These are the activations of a small neural network, seen along a few directions. Each row is one input.
In each table, some parts of the input vary, and every possible input appears once, in random order.
Descriptions start from the smaller parts, as in this example, which fits no table here: one of 4 places along a line, together with either a single point or one of 9 places around a ring or (one of 3 separate values, together with one of 8 places around a ring).
Shared parts are said once, and a part with two or three values counts as separate values.

Other details of the inputs vary at random and push rows far along two fixed directions, the same in every table; ignore that.

Table:
r1: [ 41 -10  47  25 -21  46 -43  24  -1 -47  30 -23 -42   0]
r2: [-12  -2 -26 -39  27 -50  48 -33  21  30 -28  -2  31  23]
r3: [ 16  11  35  28 -28  41 -67  31 -26 -33  36  -4 -36   3]
r4: [ -2  -3 -11 -25  11 -38  27 -37  19  11  -5 -17  18  28]
r5: [ 10 -30 -33  12  11  27  63   9   2  10 -34  44  -7 -55]
r6: [  9   3 -11  27 -14  32   2  29 -16 -12  -1   4 -19 -56]
r7: [  4  11  -5  14 -10  14  -9  27 -16  -6  -5   8 -10 -27]
r8: [ 17  -2  12  16  -2   6   8  23 -17   0  -6   4 -15 -19]
r9: [  3 -14 -19   8 -14  21  16  16  13   0 -17   4   0 -48]
r10: [-25  34 -15 -11  15 -38 -13 -43   9  25  17  -8  19  43]
r11: [ 24 -27  36  20 -12  29 -33  38 -16 -47  31  -1 -24  17]
r12: [-36  22 -36 -23  16 -37  35 -37  14  35 -28  -7  40  -4]
r13: [ 17 -21 -12   5   7  14  34  23  -3  -4 -10  18  -4 -26]
r14: [-35   7 -60 -27  23 -31  65 -45  42  55 -43  22  38 -17]
r15: [ 17  16  45  27 -26  51 -64  31 -14 -29  30 -26 -30 -17]
r16: [ -6  16  32  -9   3 -36 -43 -31 -16   3  42 -22   3  88]
r17: [ -1   2 -10   8  -4  25  17  30  -6  10 -39  12   1 -69]
r18: [-22   2   9 -24  -4 -28 -30  -7  12  -3  16 -10  20  55]
r19: [ 17   7  41   1  -1 -23 -66 -28   2 -24  72 -35  -1 105]
r20: [ 12 -25 -10   8   1  35  41  12   8  -3 -38  23 -20 -53]
r21: [-24   5 -15 -27   0 -25  -7 -29  15  20  -1   1  22  40]
r22: [ -5  11  40  -9   4 -44 -50 -18 -19 -13  42 -27   7  92]
r23: [-41  18 -17 -38  20 -42   9 -29   6  28 -19  -2  37  25]
r24: [-27  13 -19 -17  12 -38  -3 -17  -4  15  -5   7  21  20]
r25: [ 16  -8  16  10 -25  31 -31  44  -1 -22   9  -6 -14 -15]
r26: [  0  -3 -10 -15  14 -40  12 -35  10   4  23  -9  23  52]
r27: [  0 -34 -27  -8  18  10  64  10  13   8 -53  28   1 -63]
r28: [ 24  -2  19  29 -13  20  -1  18 -18 -16  13  -5 -23 -26]
r29: [ 10  -1  -8  23   9  18  37  -2  -1  17 -16  17 -15 -48]
r30: [  0   6  13  13 -18  48 -17  27 -12 -10 -11   9 -21 -47]
Description of these inputs: one of 5 places around a ring, together with one of 6 places around a ring.
- Changing only the place on the ring of 5 turns r21 into r9. The same change can be made to r3. Which row results? => r6
- A walk changes only the place on the ring of 5. It starts at r13 and steps to r26. List the rest of the walk in order. => r19, r5, r11

Table:
r31: [ -7 -52 -42  15  16  50  64  22   8   4 -55  69 -10 -83]
r32: [-31  27 -27  -9  25 -54   7 -76  19  54  31   6  22  82]
r33: [-83  55 -22 -18 -27 -46 -40 -36 -31  47 -14  -8  30   0]
r34: [ -6   8  -9 -43  33 -85  36 -36 -18  27  -4 -12  33  71]
r35: [ 38 -28  80  11 -21  21 -56  58 -35 -70  37 -23 -40  27]
r36: [ -9  31 -30  -7  21 -68  16 -59  16  30  23 -28  43  46]
r37: [  49    5   65   62  -38   37 -106   45  -40  -50   92  -17  -53   53]
r38: [  5 -26 -27  28   1  62  39   5   7   9 -32  50 -34 -62]
r39: [ -9  -9 -39  -4 -17  38  13  38  37  14 -45  -2  -6 -87]
r40: [-27  -3 -10 -42  15 -69   8 -37  20  -7  21 -24  47  77]
r41: [  18    5  -29   39   -4   53   56    1   18    7  -14    8  -20 -101]
r42: [ -7  36   4 -22  34 -68  28 -78  12  48   7 -20  15  58]
r43: [-79  96 -23 -36  39 -48 -23 -24 -23  45 -23   4  59  20]
r44: [ 21 -43   1   8  15  44  67  24  -6 -12 -64  37 -24 -95]
r45: [ -9  13 -20 -35  14 -75   1 -40   1   4  32 -30  48  76]
r46: [ 72   5  89  59 -29  30 -86  49 -47 -59  66 -38 -63  20]
r47: [-42 -20 -31 -37  28 -71  23 -25  11  18  -4  30  42  78]
r48: [  8 -13 -38  -5 -23  48  21  34  34   6 -54  27  -8 -88]
r49: [ 54   1 105  26 -34  55 -99  21 -32 -68  62 -50 -66  54]
r50: [  42  -19   87   26  -36   64 -110   43  -10  -95   79  -50  -35   29]
r51: [  8 -37 -57  23   7  26  77  45 -18  16 -45  69 -10 -79]
r52: [ 12 -15 -22  30  -3  59  41   2  25  -9 -33  13 -21 -86]
r53: [  7 -31 -11  -8 -14  42  51  53  19  16 -68  10  16 -90]
r54: [-26  14   4 -60   0 -45 -29 -28  30  25   4 -19  37  80]
- Describe the family of inputs behind these rows. => either one of 2 separate values or one of 4 places along a line or (one of 3 separate values, together with one of 6 places around a ring)
- Which of the alternatives is r51? => one of 3 separate values, together with one of 6 places around a ring
- A walk changes only the place on the line of 4. It starts at r39 and steps to r48. List the rest of the walk in order. => r54, r53
